Each row below holds a small network's activations on one record, seen along a few directions.
Records have a field called F. Each example row is followed by its value.
Other fields move the rows too, some of them a lot.
Strong random noise was added to every row along 7 fixed directions; ignore it. To show where, here is one row again and again, with new noise each time:
160; 13; 1; 3; 101; -322; -12; -11; 251; 246; 317; 230; 40; 462; 376; -613; -230; 120; -127; -305; 101; -179; -73; -244; 40; -90; -1; 36; -52; 4; 85
-242; -300; -87; 47; -152; 54; 31; -41; -144; 454; -117; 418; -88; 72; -142; 580; 253; -84; -167; 312; -82; -128; 175; -72; -161; 189; -82; 128; 41; 226; 49
7; 213; 47; 127; 12; 168; 130; 14; 84; -320; -122; -241; 294; -33; -366; 90; 32; 11; 159; 274; -121; 28; 60; 3; -90; 256; 180; 22; -152; 220; -71
-197; -323; -21; 68; -43; -54; 469; -140; -11; 156; -130; 388; -90; 119; -145; 253; 95; -42; -179; 34; 104; -34; 96; -205; -256; 177; -209; -2; -129; 423; -3
400; -671; 164; -161; -589; -34; 108; 21; 440; -131; -381; 32; -63; 27; -563; 90; -48; -281; -38; 768; -181; -412; 300; -5; -279; 413; 348; -73; 47; 264; 206
-219; -342; -28; 104; 124; -88; 212; -67; -86; 323; -230; 320; -127; 194; 6; 270; 55; -54; -296; 56; 206; -78; 166; -26; -147; -109; -262; 61; -26; 244; 100
-83; -289; 37; 67; 299; -146; 65; 28; -3; 134; -346; 72; -153; 126; 200; -62; -139; -55; -315; -149; 309; 23; 106; 182; 10; -472; -245; 12; 40; -47; 178
260; 11; -80; 323; 127; 128; -7; -32; -204; -20; 34; 431; 58; 447; 192; -417; 208; 150; 90; 137; 339; -58; 20; 74; -46; 54; 243; 100; -60; 300; -189
57; -82; 117; -451; -404; -109; -627; 285; 482; 167; -115; -486; 36; -457; -158; 296; -258; -255; -40; 229; -715; -125; 53; 136; 206; -72; 246; 30; 294; -706; 399

89; 70; 136; 82; 189; -28; 307; -42; -24; -25; 5; 172; -56; 111; 86; -317; 91; 155; 61; -194; 37; 29; -154; -63; -53; 142; -154; 42; -22; 273; -74  f1
-40; 188; -31; -278; -301; -54; -197; 51; 171; 48; 258; -99; 94; -383; 20; 97; -66; -34; 172; -181; -536; 113; -200; -139; 133; 210; 91; 3; 129; -321; 26  f2
-145; 159; 184; -26; 447; -307; 407; 44; 211; 51; -78; -314; 56; 52; 62; -299; -371; 80; -156; -399; 51; 36; -93; -114; 15; -233; -519; 34; -140; 49; 128  f1
-291; 119; 52; -79; 71; 56; 21; 107; 64; -57; -244; -360; 83; -333; -244; 411; -89; -80; -27; 35; -227; 192; 39; 61; 13; -93; -114; 1; -52; -143; 98  f5
169; 554; -35; 293; 254; 79; -55; -23; -163; -234; 360; -36; 226; 386; 172; -549; 63; 278; 268; -134; 206; 42; -159; -71; 103; 46; 221; 70; -175; 143; -281  f8
-112; 394; 150; 2; 423; -226; 122; 39; 362; -286; 10; -599; 296; 90; -1; -327; -418; 81; -72; -363; -7; 86; -52; -102; 91; -245; -135; -75; -188; -78; 156  f5
-178; 263; -43; 74; 106; 414; 639; -143; -192; -761; -79; 91; 22; -534; -49; -33; 266; 123; 352; -477; 54; 667; -342; -19; -99; 150; 11; -197; -200; 189; -408  f7
-635; -47; 51; -184; 179; -157; 285; -11; 217; 259; -185; -398; 56; -249; -311; 696; -246; -130; -303; -64; -188; 15; 149; -208; -118; -132; -535; -20; -122; -19; 246  f7
-55; -293; -135; 42; -95; 225; 27; -94; -426; 137; -161; 582; -364; -159; 200; 266; 382; -16; -28; -27; 108; 163; -53; 192; -27; -60; -23; 18; 200; 10; -81  f4
175; 188; -42; -129; -307; 104; -555; 159; 2; 80; 220; -17; 29; -215; 136; -22; 103; -10; 214; 38; -419; -5; -163; 126; 257; 47; 357; 130; 246; -490; -25  f8
362; -241; 130; -4; -288; 4; 416; -61; 221; -316; -151; -16; 22; 73; -401; -232; -19; -44; 96; 372; 35; -178; 85; -107; -244; 437; 173; -107; -144; 404; -36  f6
4; -198; -17; -181; -188; -143; -274; 34; 0; 377; 46; 164; -186; -33; 129; 109; -1; -53; -59; 47; -149; -81; 4; -22; 48; -18; -12; 12; 183; -157; 132  f2
-426; 53; 38; 48; 133; -193; 321; -153; 169; 326; 3; -256; 245; 218; -456; 564; -176; -30; -272; 262; -166; -347; 259; -328; -214; 241; -406; 89; -159; 375; 222  f4
622; -327; 312; -307; -555; -3; -42; 131; 493; -270; -202; -169; -74; -182; -419; -278; -24; -158; 226; 547; -469; -321; 5; 56; -90; 509; 421; -42; 186; 34; 155  f1
328; 484; -17; -122; -229; -40; -43; 15; 155; -110; 664; 126; 113; 34; 283; -699; 16; 254; 362; -391; -293; 98; -401; -334; 127; 397; 333; -53; -66; -121; -197  f6
87; 62; 88; -188; -197; -45; 17; -2; 437; -147; 148; -270; 205; -9; -243; -78; -148; -39; 103; 174; -290; -192; 5; -233; -68; 302; 207; -64; -60; 24; 84  f7
-73; -57; 91; -62; -12; 7; 18; 24; 62; -164; -216; -275; -10; -169; -185; 240; -42; -115; -51; 68; -64; -1; 19; 100; 35; -81; -26; -6; 38; -88; 90  f8
325; -160; 14; 37; -11; -67; 121; -65; -32; -27; 84; 405; -204; 174; 368; -569; 69; 110; -15; -284; 235; 25; -148; 9; 11; -31; 71; -69; 57; 45; -61  f6
-186; 399; 35; 157; 222; 104; 160; 34; 21; -215; -61; -361; 322; 6; -302; 120; -53; 83; 111; 118; -66; 112; 35; -62; -49; 118; -5; 38; -236; 194; -70  f5
257; -319; -103; 270; 142; 18; -264; -25; -126; -151; -186; 15; 45; 418; 102; -186; -66; -115; -183; 280; 655; -229; 328; 326; 4; -379; 157; -37; -6; 53; -6  f3
320; 68; -20; -65; -163; -61; -218; 21; 31; -33; 244; 146; -44; 86; 239; -483; -8; 92; 213; -79; -35; 9; -157; -46; 92; 92; 259; -43; 82; -91; -73  f2
29; 41; -163; -211; -686; 12; -385; -65; 213; 138; 621; 93; 205; -28; -214; 373; 86; -123; 146; 248; -473; -270; 71; -374; -46; 589; 416; -49; -3; -76; -60  f3
385; 129; -101; 104; -253; 192; -184; 0; 23; -534; 216; -107; 215; 52; -103; -343; -5; -14; 304; 185; 143; 3; 44; 63; -2; 156; 509; -127; -140; 8; -266  f3
79; 156; 41; 24; 67; 127; -272; 93; 5; -144; -203; -372; 126; -143; -134; 71; -63; -36; 51; 245; -150; -37; 77; 297; 116; -126; 123; 61; 131; -227; 112  f4

Which value of F does each new row have?
162; -718; -134; -46; -387; 198; 626; -218; -194; -703; -278; 617; -463; -482; 103; -86; 178; -213; 24; -438; 468; 488; -106; 144; -209; -107; 36; -376; -54; 118; -316  f3
33; -227; 10; 74; 309; 36; -181; 45; -95; 78; -289; 75; -164; 122; 294; -138; 16; -10; -176; -16; 353; -5; 81; 304; 74; -473; -48; 13; 148; -139; 100  f7
164; -459; -89; -402; -671; -120; 193; -103; 310; -325; 249; 299; -266; -461; 125; -140; -146; -229; 19; -492; -147; 191; -170; -216; -53; 88; 143; -322; 27; -282; -68  f3
-7; -138; -62; 136; 156; -103; 164; -118; -131; 100; -16; 281; -38; 230; 178; -155; -2; 48; -100; -119; 290; -15; 15; -27; -50; -78; -163; 24; -15; 227; -47  f2
-6; 77; -99; -52; -181; 167; -273; 124; -163; 159; 81; 266; -90; -187; 157; 87; 214; 30; 151; -2; -220; 188; -125; 66; 102; 43; 207; 79; 109; -228; -91  f5
-30; 256; 14; 121; 110; 135; 65; 28; -36; -207; -28; -133; 169; 60; -160; -8; 68; 80; 149; 127; 13; 102; -4; -29; -37; 125; 142; 1; -160; 174; -97  f5
-156; -52; -78; -121; -125; -92; -231; 4; -115; 439; 143; 207; -126; -35; 131; 264; 87; -1; -32; -10; -172; -15; -27; -99; 43; 49; -84; 51; 138; -98; 61  f2
-46; -105; 18; 99; 65; 158; -235; 73; -328; 477; -163; 313; -129; 100; 11; 369; 401; 20; -31; 383; -63; -160; 70; 188; 3; 133; -55; 251; 215; 131; 21  f1
